Each row below holds a small network's activations on one input, seen along a few directions.
In each table, some parts of the input vary, and every possible input appears once, in random order.
Descriptions start from the smaller parts, as in this example, which fits no table here: one of 5 places around a ring, together with either a single point or one of 9 places around a ring or (one of 3 separate values, together with one of 6 places along a line).
Shared parts are said once, and a part with two or three values counts as separate values.
In the rows, zero is written as 128.

Other details of the inputs shift rows strongly along two fixed directions, in all tables alike. That doesn't count.

Table:
R1: [136 139 118 135 127 108 131 140 137 136 112 139 132 152 141 112]
R2: [136 138 128 130 134 114 128 136 124 129 117 129 129 142 136 125]
R3: [136 133 129 130 130 117 131 136 120 131 118 125 131 141 137 124]
R4: [121 132 123 121 112 151 123 125 118 127 147 114 124 125 137 141]
R5: [141 107 122 128 135 107 132 140 140 130 113 160 131 125 115  93]
R6: [139  63 135 123 160 113 127 148 127 105 114 189 119  77  66  70]
R7: [135 137 126 125 133 118 126 138 123 127 116 130 130 144 134 121]
R8: [120 130 126 127 118 146 128 114 133 130 142 112 134 122 127 142]
R9: [137 137 120 134 128 103 132 138 141 138 112 142 131 149 141 112]
R10: [138 135 125 128 132 117 127 138 121 129 117 129 131 142 133 124]
R11: [137 139 121 133 125 107 134 135 136 136 114 136 138 150 141 112]
R12: [118 135 133 123 127 144 124 120 124 123 140 113 125 125 127 148]
R13: [120 130 127 126 119 144 126 110 138 132 142 114 126 123 132 147]
R14: [134 137 132 133 130 111 130 137 123 131 115 131 129 142 136 125]
R15: [136 140 123 131 122 104 131 148 127 133 119 147 127 151 148 108]
R16: [133 134 133 134 132 111 134 135 124 131 119 130 128 140 136 123]
R17: [120 131 135 129 126 143 126 117 121 127 139 111 125 121 128 152]
R18: [132 138 122 137 128 105 133 138 140 136 115 142 130 148 138 114]
R19: [137 113 125 127 132 108 129 149 129 124 121 162 122 123 122  92]
R20: [121 134 131 122 129 146 123 120 121 124 139 113 126 122 127 147]
R21: [119 131 129 127 118 143 128 109 138 131 144 112 130 122 132 146]
R22: [121 117 133 119 134 146 123 123 122 117 138 126 123 108 111 134]
R23: [118 131 122 128 118 149 125 117 133 131 142 113 128 124 129 145]
R24: [136 139 119 135 126 106 133 139 136 136 113 138 137 150 140 112]
R25: [116 133 127 130 120 144 128 114 137 130 144 112 129 121 130 147]
R26: [132 135 133 133 130 113 133 135 124 130 118 128 128 140 136 124]
R27: [119 131 128 126 118 147 128 109 134 131 143 112 131 121 132 147]
R28: [122 133 131 126 128 146 124 119 118 124 138 111 125 121 128 150]
R29: [124 132 129 123 124 148 122 121 118 123 138 109 126 123 125 149]
R30: [137 119 130 127 140 116 128 140 123 122 116 145 126 123 116 111]
R31: [120 129 122 126 117 149 125 116 134 131 140 114 128 124 130 145]
R32: [118 133 128 128 119 146 128 111 134 131 142 112 132 121 131 145]
R33: [140 135 119 131 126 106 132 135 138 137 111 141 134 151 142 112]
R34: [121 132 134 126 125 144 124 118 120 125 137 109 125 121 129 150]
R35: [123 130 133 127 127 144 125 119 118 127 136 112 126 120 128 148]
R36: [137 136 123 134 127 101 134 135 142 138 113 144 132 151 141 113]
R37: [139 137 120 130 123 108 133 134 137 138 115 134 139 151 142 114]
R38: [136 134 129 131 131 115 132 135 120 131 116 127 130 142 138 123]
R39: [122 131 132 125 122 147 126 118 117 126 139 105 126 122 129 148]
R40: [116 134 126 130 119 147 128 114 133 130 143 113 130 120 130 147]
R41: [120 135 132 122 128 145 122 119 124 123 139 110 125 124 128 147]
R42: [132 137 130 128 135 115 128 137 127 128 120 133 129 142 133 123]
R43: [134 134 132 132 132 114 132 134 124 131 119 126 128 138 137 124]
R44: [119 132 124 122 112 152 123 123 119 125 148 116 122 124 138 142]
R45: [135 116 133 129 137 116 132 138 122 124 117 141 126 121 119 110]
R46: [122 133 134 127 126 144 125 117 120 127 138 108 125 122 131 151]
R47: [118 129 122 127 118 149 125 113 134 130 140 115 126 123 131 147]
R48: [137 134 128 128 129 118 128 138 119 130 116 126 131 140 134 124]
R49: [115 131 127 130 119 144 126 113 138 131 143 117 124 122 130 148]
R50: [137 137 118 133 126 107 133 141 136 136 114 137 138 148 138 111]
R51: [134 140 121 136 128 106 132 138 140 137 115 138 131 149 141 115]
R52: [136 135 126 124 133 119 126 138 123 128 119 130 132 143 132 121]
R53: [122 132 133 126 125 145 125 120 117 126 136 110 126 120 128 149]
R54: [118 102 129 126 130 146 126 118 137 123 140 139 122  95 105 126]
R55: [138 136 126 129 133 115 127 138 121 128 115 131 130 143 135 123]
R56: [120 130 126 126 119 146 127 111 135 132 141 115 128 122 132 146]
R57: [123 131 131 125 124 147 124 119 117 127 138 107 128 123 129 151]
R58: [123  68 137 114 151 146 121 131 126 102 139 162 117  65  65 100]
R59: [121 130 133 126 123 146 127 117 118 125 137 106 125 122 130 148]
R60: [137 135 128 131 132 115 129 137 120 130 114 129 130 142 136 123]
R61: [120 135 133 128 127 143 125 118 122 125 140 111 124 124 129 153]
R62: [122 132 132 125 123 147 123 119 117 125 136 108 126 123 129 150]
R63: [119 109 133 126 127 139 129 114 139 125 143 134 126 104 111 129]
R64: [134 116 128 134 135 102 135 138 142 130 116 157 132 128 118  97]
R65: [136 136 126 126 135 115 127 139 123 128 116 133 130 145 134 119]
R66: [135 134 131 132 132 115 133 135 121 131 117 128 129 138 137 122]
R67: [120 130 135 127 125 143 127 117 121 125 139 107 124 120 130 148]
R68: [118 109 130 121 123 150 124 126 122 119 148 136 118  98 114 125]
R69: [135 117 131 125 144 113 127 140 128 122 118 148 126 124 116 106]
R70: [114  38 140 124 156 141 129 126 145 101 146 190 114  33  41  81]
R71: [136 139 124 134 127 104 134 135 140 137 116 136 137 147 140 113]
R72: [135 137 130 131 132 113 129 138 124 128 117 132 128 142 133 125]
R73: [138 136 121 131 125 108 133 133 137 137 115 136 137 149 142 113]
R74: [122 117 134 124 133 144 123 121 123 118 138 124 122 107 112 138]
R75: [135 140 120 136 127 108 132 140 137 137 113 139 132 149 141 114]
Each input here is: one of 5 places along a line, together with either a single point or one of 6 places around a ring or (one of 2 separate values, together with one of 4 places along a line).
Changing only the place on the line of 5 turns R22 into R58. The same change can be made to R32. Which row results?
Answer: R8
Changing only the place on the line of 5 turns R36 into R33. The same change can be made to R63. Which row results?
Answer: R73
Which other rows does R10 become when the choice among 2 separate values takes its other values? List them by row number.
Answer: R29
Start at R45 and move only the place on the line of 4, one step at a time. The first step leads to R53. Which rows follow, in order?
Answer: R30, R22
Which other rows does R17 become when the place on the line of 5 takes its other values? List them by row number.
Answer: R35, R46, R57, R60
Which other rows does R66 become when the choice among 2 separate values takes its other values? List them by row number.
Answer: R45
Which other rows does R21 become when the place on the ring of 6 takes its other values? List them by row number.
Answer: R9, R13, R25, R51, R71
Start at R8 and move only the place on the ring of 6, one step at a time. The first step leads to R37. Which rows follow, in order?
Answer: R5, R31, R23, R50

Table:
R76: [127  76 138 113 159 148 115 121 129 109 142 144 110  70  76 121]
R77: [102 183 106 141  88 161 132  78 167 160 160  80 147 155 185 182]
R78: [139 163 149 148 131  82 148 139 113 143 103 115 137 168 166 134]
R79: [149 171 115 128 124 107 124 152 115 134 100 119 149 175 151 130]
R80: [125 107 133 126 141 136 121 145 110 108 129 147 114  90  99 108]
R81: [144 129 141 130 135 102 125 139 117 132 118 144 115 135 139 126]
R82: [149 139 125 120 137 115 121 127 128 131 116 121 136 149 131 142]
R83: [121 176 109 146  93 107 136 132 163 157 138 116 144 187 172 139]
R84: [168 125 119 119 158  58 135 192 122 124  76 185 139 173 136  38]
R85: [168  25 112 133 137  89 146 162 138 130  89 215 131  78  74  13]
R86: [100 181 116 133  75 158 127  94 164 151 163  70 136 168 173 190]
R87: [142 166 138 139 142  90 139 139 119 141  94 100 144 177 156 127]
R88: [118 173 138 118  95 148 126 119  96 133 155  90 127 157 178 169]
R89: [127 115 124 121 144 140 119 146 115 115 129 131 123 103 104 116]
R90: [105  71 156 116 147 185 124  83 120 100 160 105 133  43  52 161]
R91: [122 178  99 151 102 106 139 125 163 162 135 121 152 181 179 137]
R92: [134 127 134 138 132 107 128 148 110 128 106 155 112 142 136 118]
R93: [ 91 101 120 123 112 192 131  64 176 133 178 118 124  66 109 161]
R94: [106  74 141  91 130 201 111  96 109  93 177 120 126  51  65 146]
R95: [139 158 120 139 132 102 127 152 113 131  93 131 116 175 159 124]
R96: [155  54 139 126 178  77 129 165 132 104  98 214 106  79  69  43]
R97: [118 144 123 123 118 170 112 105 113 126 133  91 128 138 130 181]
R98: [138 143 127 119 131 113 130 151 110 120 120 132 127 154 150 105]
R99: [100  95 158 128 143 172 132  96 114 105 160  96 115  61  88 161]
R100: [117 188 131 133  98 149 122 125  99 138 149  74 124 156 178 188]
R101: [156 121 109 138 131  40 146 160 187 149  73 204 140 173 139  40]
R102: [ 95  72 137 113 147 203 110 101 115  99 164 119 101  50  62 157]
Describe the family of inputs behind these rows.
Answer: either a single point or one of 6 places around a ring or (one of 4 places along a line, together with one of 5 places along a line)
Which other rows does R81 become when the place on the line of 5 takes its other values? List them by row number.
Answer: R78, R88, R92, R100
Which other rows does R98 become when the place on the line of 5 takes its other values? List them by row number.
Answer: R80, R95, R96, R99

Table:
R103: [119 120 117 125 133 151 125 132 123 117 134 121 143 110 102 122]
R104: [114 127 127 114 144 144 118 128 137 111 144 133 124 115 109 125]
R105: [130 117 121 118 144 148 111 122 134 118 122 127 130 119  93 142]
R106: [124 112 139 129 140 138 124 116 123 122 129 134  99 106 124 142]
R107: [116 149  95 142  71 119 139 124 181 163 148 156 133 158 173 114]
R108: [129 121 141 109 142 135 126 116 132 117 139 119 148 114 102 128]
R109: [119 115 147 138 130 131 142 125 115 125 139 113 136  98 115 126]
R110: [130 119 131 140 153 104 125 147 135 121 108 162 104 126 115 112]
R111: [121 120 117 115 140 150 110 130 134 114 134 133 112 118 110 133]
R112: [120 124 136 106 138 140 124 123 132 113 151 127 128 111 117 120]
R113: [122 111 152 124 136 130 134 113 123 120 138 126 108 106 129 132]
R114: [167 124 116 120 149  90 124 147 128 134  77 154 139 161 127 100]
R115: [128 111 108 126 129 156 118 136 119 122 123 122 130 113 102 128]
R116: [106 126 138 136 128 136 126 139 118 115 151 141 114 104 116 132]
R117: [124 107 148 126 117 133 132 128 104 121 146 135 109 103 131 125]
R118: [135 132 124 117 109 155 131 117 105 133 134  85 145 136 145 142]
R119: [113 124 155 127 142 125 134 121 130 118 149 127 118 105 123 131]
R120: [141 214  91 157  88  77 148 101 203 194 105  95 172 243 221 157]
R121: [114 127 121 114 124 150 116 141 120 111 153 139 127 114 112 121]
R122: [122 123 132 107 119 145 122 136 114 113 159 133 131 111 121 116]
R123: [127 226  90 151  78  86 142 113 199 188 115 106 149 246 244 145]
R124: [130 100 145 136 124 134 142 118 107 128 128 112 127  99 121 125]
R125: [176 120 110 122 158  56 128 178 134 131  63 199 124 171 136  47]
R126: [132 101 129 142 128 144 131 121 107 131 118 118 118  99 117 139]
R127: [128 172 105 123  93 179 118 103 102 145 134  49 138 162 175 195]
R128: [115 187 123 120  93 170 129 105 110 139 157  40 157 161 174 186]
R129: [120 112 124 147 132 144 128 131 116 127 122 119 117 104 108 143]
R130: [127 109 133 131 121 139 122 131 104 123 135 142 100 104 128 136]
R131: [122 118 112 116 121 156 109 143 116 115 143 141 114 116 112 128]
R132: [110 121 135 148 135 138 136 129 121 123 132 119 132 102 106 133]
R133: [180 118 104 123 138  59 126 193 115 132  70 207 127 171 140  41]
R134: [105 127 143 134 148 131 128 125 136 115 142 134 112 107 113 136]
R135: [109 192 153 132 113 141 133  89 122 141 152  45 143 160 171 211]
R136: [124 115 138 138 148 131 122 119 132 122 119 128 118 111  97 153]
R137: [139 155  86 161  82  87 155 126 190 175 104 141 165 178 175  93]
R138: [131 109 130 105 113 148 122 130 108 117 149 133 123 113 127 116]
R139: [132 106 157 128 140 123 136 104 123 125 126 118 128 106 112 140]
R140: [129 110 134 103 133 144 124 117 125 116 140 127 121 114 123 121]
R141: [162 131 141 143 144  27 149 198 120 132  86 206 132 162 143  34]
R142: [137 106 138 106 137 140 126 110 125 120 128 119 139 115 107 130]
R143: [114 119 128 137 124 141 119 141 113 119 141 142 100 108 118 140]
R144: [140 126 125 122 160  99 125 145 141 118 101 154 150 139  97  97]
R145: [114 124 148 138 152 124 130 116 136 118 129 127 132 109  96 145]
R146: [135 107 142 133 143 133 125 108 122 126 116 124 118 107 108 153]
Changing only one part turns R124 into R113. The same change can be made to R128. Which row results?
Answer: R112
Changing only one part turns R115 into R111. The same change can be made to R118. Which row results?
Answer: R140
Describe the family of inputs behind these rows.
Answer: one of 4 separate values, together with either a single point or (one of 2 separate values, together with one of 5 places around a ring)
Which other rows does R135 become when the choice among 4 separate values takes its other values? List them by row number.
Answer: R109, R119, R141
Which other rows does R133 become when the choice among 4 separate values takes its other values? List them by row number.
Answer: R114, R125, R127
Which other rows does R145 become when the place on the ring of 5 takes its other values? List them by row number.
Answer: R135, R136, R139, R146
